A small network was shown many inputs. Here are its activations along a few directions, one row for each input.
Each table varies a few parts of the input and shows all the possible inputs, shuffled.
A made-up example of a description, with smaller parts first: one of 5 places around a ring, together with either a single point or one of 9 places along a line or (one of 2 separate values, together with one of 6 places along a line).
Shared parts are said once, and a part with two or three values counts as separate values.

Rows:
r1: [-14   0 -10  36 -21  -1 -40 -14 -54   7   0 -35  28  39 -19  43 -18 -29]
r2: [ 16 -30 -15 -27  31  14 -32  -5  -1  -3 -27 -11  19   3 -48  -2 -36   0]
r3: [-16  -2  38 -47  21 -12  41  72  50 -46  32 -26 -74  -3  52 -84  24   8]
r4: [ 14   4 -11  11  -8   2  17 -37  37  28   0  26  21 -44  21  14  10  15]
r5: [  8  32 -21  31 -26 -61  10 -20 -25  21   4  -7   4  -9 -20  18  49 -22]
r6: [ 19  -6 -14  18   0 -22 -34 -40 -25  20 -17 -54  28  -4 -34  30 -19 -33]
r7: [-18 -22 -11  -7   9  35 -38  19 -30 -17 -11   8  18  47 -33  11 -35   4]
r8: [ 15   5  34 -36   3  18  16 -10   5 -11 -33  51 -26   1 -14  -1   2  23]
r9: [ 13  14   2   6 -20 -42 -25 -29 -41   6 -25 -38  -3  26 -47  29  12 -35]
r10: [-10  -5  20  -6   3  60   3   5  -7  -8  -8  53   4  15  14  12 -28  27]
r11: [-36 -13  24 -16  21  28  32  85  40 -41  55 -25 -48   9  78 -70  -5  13]
r12: [-18  19 -33  62 -25 -19  -5  -6 -38  23  29  -4  34   5   9  31  19 -17]
r13: [  5  22   5   1 -31 -21  27 -28  20  13 -10  43 -11 -15   8  13  42  13]
r14: [ 15  13 -36  44  -4 -39   0 -30  -9  35  12 -24  35 -38  -7  18  17 -20]
r15: [ 25 -13  15 -26  25  39   6 -19  22   5 -24  34   6 -29   0   0 -30  25]
r16: [  8 -11   3 -39  10  -6 -24   4 -18 -17 -35   5 -12  33 -62  -5  -5  -2]
r17: [-21  12  -8  30 -29  21  13 -13   8  17  16  46  19  -2  36  26  11  17]
r18: [ -5 -20  21 -36  41   8  34  63  67 -30  41 -42 -42 -31  65 -82 -10  12]
Question: What is each input in this table made of?
Answer: one of 3 separate values, together with either a single point or one of 5 places around a ring
Question: Changing only the choice among 3 separate values turns r8 into r15. The same change can be made to r16. Which row results?
Answer: r2
Question: List by row number the other rows that have the choice among 3 separate values in common with r12.
Answer: r1, r7, r10, r11, r17
Question: Which other rows does r9 become when the choice among 3 separate values takes its other values? List them by row number.
Answer: r1, r6

Rows:
r19: [-11  -8  -4   3   5  11 -12  15 -11  -8   7 -10   4  15  -1  -2 -13  -3]
r20: [  5   7   6  -6   2 -14  24   6  26   0  10   0 -16 -24  22 -21  18   5]
r21: [  8  -1  12 -21   6   7  12  -1  17  -5 -11  22 -12  -9   1 -10   3  14]
r22: [ -8   7  -2  13  -6   0  20   7  17   5  21   7  -2 -16  34  -7  12   7]
r23: [ -4  -8   4  -3   4  25  -7   2  -4  -4  -4  12   6  10   0   6 -18   8]
r24: [-4  0  4 -1 -2 21  8  0  7  1  0 30  2 -1 12  4 -3 16]
r25: [  7 -10  11 -24  12  11  -4   1   6  -9 -16   4  -9   3 -12  -8 -13   6]
r26: [ 19  19 -38  50 -35 -35 -40 -77 -62  46 -33   1  58   7 -68  82   9 -30]
r27: [  2  -9   3 -18  13  -3  -8  14   0 -12  -4 -19 -11   9 -14 -16  -8  -5]
r28: [-14   2  -3  13  -4  -5   1  17  -3  -4  21 -19  -3   6  19  -7   4  -8]
r29: [  0   1   5  -7   5 -19   6  16   6  -9  10 -28 -18  -1   6 -21   9  -9]
Question: What is each input in this table made of?
Answer: either a single point or (one of 2 separate values, together with one of 5 places around a ring)
Question: Which other rows does r21 become when the choice among 2 separate values takes its other values? List them by row number.
Answer: r24

Rows:
r30: [-10 -12 -19   4  11  17 -20  17 -20  -5   0   1  17  23 -21   3 -20   0]
r31: [  9 -17 -11 -10  21  19  -6  -2  13   3  -7  17  19 -18 -10  -5 -17  14]
r32: [ -8  10  10  20 -21  18   5 -18  -2  11   5  13   7   2  28  25  -5   4]
r33: [ -8   7  -6   3 -16 -24 -14   3 -27  -7  -7  -5  -4  29 -29  10  18 -13]
r34: [-19  -5  38 -50  23  11  48  73  57 -44  31   4 -70  -5  56 -83  19  23]
r35: [ -6  19   3  38 -25 -14  -1 -17 -22  14  14 -22   8   2  20  26  10 -19]
r36: [ 12   3  -4 -14  -1 -34  -8 -10  -6  -2 -18 -15  -7   4 -37  -2  15 -13]
r37: [-12   9 -30  43 -11 -19  -2   2 -17  16  26 -10  24  -3   6  12  16 -12]
r38: [-17 -12  51 -39  23  26  42  66  58 -43  34 -24 -65  -8  81 -73  -8  19]
r39: [ -7  16  -3  10 -23  -1  13  -9  -2   8  -2  41   0   6   3  15  22  12]
r40: [ 12  -4  10  -4   0 -15 -17 -18  -7   2 -12 -43  -2   1 -12   7 -11 -21]
r41: [  8  -5 -21   8   6   4   9 -10  24  17   7  16  21 -30   7   1   0  12]
r42: [ 17  -2   4 -27   9  -8  -5  -7  -4  -5 -27   7 -10   7 -40  -3  -1   2]
r43: [ -3  -4  15  -1  -3  21 -18  -3 -25  -6 -11 -10   0  28  -8  18 -26  -8]
r44: [ -5  25 -11  27 -27 -33   8  -8 -22  11   8   6   2   5  -4  16  36 -11]
r45: [ 14  11  -2  -7  -9 -10  18 -21  18  12 -12  31  -2 -20  -3   5  22  12]
r46: [  7   4 -29  25   3 -29   4 -10   2  21  15 -18  21 -30   0   1  13 -11]
r47: [ 13   4  11   4  -7   9  10 -30  18  15  -6   4   3 -23  22  15  -5   4]
r48: [ -3   3   2 -11  -5   2 -11   6 -24 -10 -17  18  -7  32 -32   9   1   1]
r49: [  5 -12 -24   1  14 -19 -19   1  -3   4   0 -31  15  -5 -25  -7  -5 -13]
r50: [ 11 -17 -16 -12  24   7 -15   4   0   0 -10  -9  14  -3 -28  -8 -22   1]
r51: [ -7   3   7  -8  -7  14  -1  -1 -13  -6 -15  43  -2  17 -14  11   4  14]
r52: [-22 -18  18 -39  38  22  38  87  63 -41  49 -10 -46 -13  69 -88  -3  26]
r53: [ 14  14   4  21 -10 -24   5 -29  -2  18   3 -30   4 -23  14  15   8 -19]
r54: [ 18  -9  17 -16  10  11 -13 -16  -4  -1 -21 -21  -4   4 -15   6 -27  -7]
r55: [-15  -8 -27  17   0  -9 -24  13 -23  -2  10 -22  19  20 -18   5  -3 -14]
r56: [ 14  -2   9 -24   6   4   4 -14   8  -2 -25  32  -5  -9 -20   0   5  14]
r57: [-13   1 -22  25  -7  14   4   2   3  13  17  25  24  -3  13  10   1  11]
r58: [-13 -12 -13   6   8  29 -10  10  -7  -2   3  27  22   8  -3   5 -17  13]
r59: [ 14  20  -9  10 -13 -43  14 -20  -2  15  -3  -3  -1 -20 -10   5  34 -11]
r60: [ -8   1   7  13 -14  -4 -22  -6 -27  -2  -1 -33   2  26  -5  19  -8 -22]
r61: [ 15  -9  22 -14   7  23  -4 -23   8   1 -19   4   1 -12   4   9 -23   6]
r62: [ -7  -3  20   1  -6  33  -9 -10 -13  -3  -9  15   5  13  11  21 -22   6]
Question: What is each input in this table made of?
Answer: one of 3 separate values, together with either a single point or (one of 2 separate values, together with one of 5 places around a ring)
Question: Changing only the choice among 3 separate values turns r62 into r58. The same change can be made to r32. Which row results?
Answer: r57
Question: List by row number the other rows that have the choice among 3 separate values in common with r51.
Answer: r33, r34, r36, r39, r42, r44, r45, r48, r56, r59
Question: Which other rows does r61 become when the place on the ring of 5 takes its other values? List them by row number.
Answer: r40, r47, r53, r54
Question: Which other rows does r52 become when the choice among 3 separate values takes its other values? List them by row number.
Answer: r34, r38
Question: Which other rows does r49 become when the choice among 2 separate values takes its other values? List them by row number.
Answer: r55

Rows:
r63: [  6  10 -24  35 -11 -10   2 -27   3  29  14   4  34 -29  16  23   8  -2]
r64: [-18  17 -14  39 -30  -6   0 -11 -28  12   8  23  18  13   2  32  19  -3]
r65: [ -7  26 -10  31 -33 -22  12 -17 -12  18  12  24  11  -3  11  26  34  -2]
r66: [ 34 -19  10 -38  18  49 -10 -49  13  13 -58  68  21 -17 -39  26 -36  34]
r67: [ 29  -2 -10  -5  12 -41 -17 -24 -11   9 -19 -52   6 -17 -39   3  -2 -28]
r68: [ -5   0 -28  42  -8   6 -10 -20 -13  24  11   3  40 -13   7  30  -7  -3]
r69: [ -1  -3   5 -20   5 -23 -22  15 -26 -19 -14 -29 -19  34 -42 -11   5 -19]
r70: [-17 -24  10 -15  25  37  -3  37  20 -20  18 -14  -5   5  31 -30 -35  10]
r71: [-10 -15  16  -9  22  34  20  34  38 -14  28  -1 -12 -19  55 -36 -17  20]
r72: [ -3 -27  -3 -15  25  17 -24  24  -1 -16   1 -36   4  18 -12 -15 -37  -6]
r73: [ -5  12  24 -28   6  -9  52  40  49 -19  23  16 -53 -20  49 -54  34  19]
r74: [  6  -5  13 -24  26   1  45  30  64  -9  26  -4 -30 -47  52 -59   8  21]
r75: [-15 -10   9 -19   4   7 -16  33 -17 -28  -3 -17 -19  43 -16 -13 -11  -4]
r76: [ 20   1  24 -40  -4  37  -1 -38  -1  -1 -60  88  -2  10 -45  29  -9  34]
r77: [-18  14 -15  43 -31   4 -22 -16 -54  14   0   9  28  37 -18  48   0 -14]
r78: [ -5  -2 -29  46  -9  16 -32 -25 -39  26   3 -10  50  11 -13  47 -26 -15]
r79: [-28  -7  21 -20   4  27   5  46   5 -32  15   5 -28  30  27 -27  -9  10]
r80: [-22   2  27 -13   2  25  29  43  22 -26  25  18 -35   7  51 -32   8  19]
r81: [ 17  14   3  -8  -9 -54  -9 -15 -26  -2 -21 -32 -17  11 -43   4  24 -26]
r82: [ 21  11 -17  20  -9 -35  11 -38  20  29   1 -17  14 -44   5  10  22 -11]
r83: [ 11 -20  -8 -17  26 -11 -29   6 -11  -8 -11 -48   4   7 -39 -12 -21 -21]
r84: [  8  27  -3  16 -30 -48  20 -29   5  19  -1   3  -9 -17   0  12  48 -11]
Question: What is each input in this table made of?
Answer: one of 2 separate values, together with either a single point or one of 10 places along a line
Question: Changing only the choice among 2 separate values turns r65 into r63. The same change can be made to r76. Which row results?
Answer: r66
Question: Which other rows does r81 become when the place on the line of 10 takes its other values? List them by row number.
Answer: r64, r65, r69, r73, r75, r77, r79, r80, r84
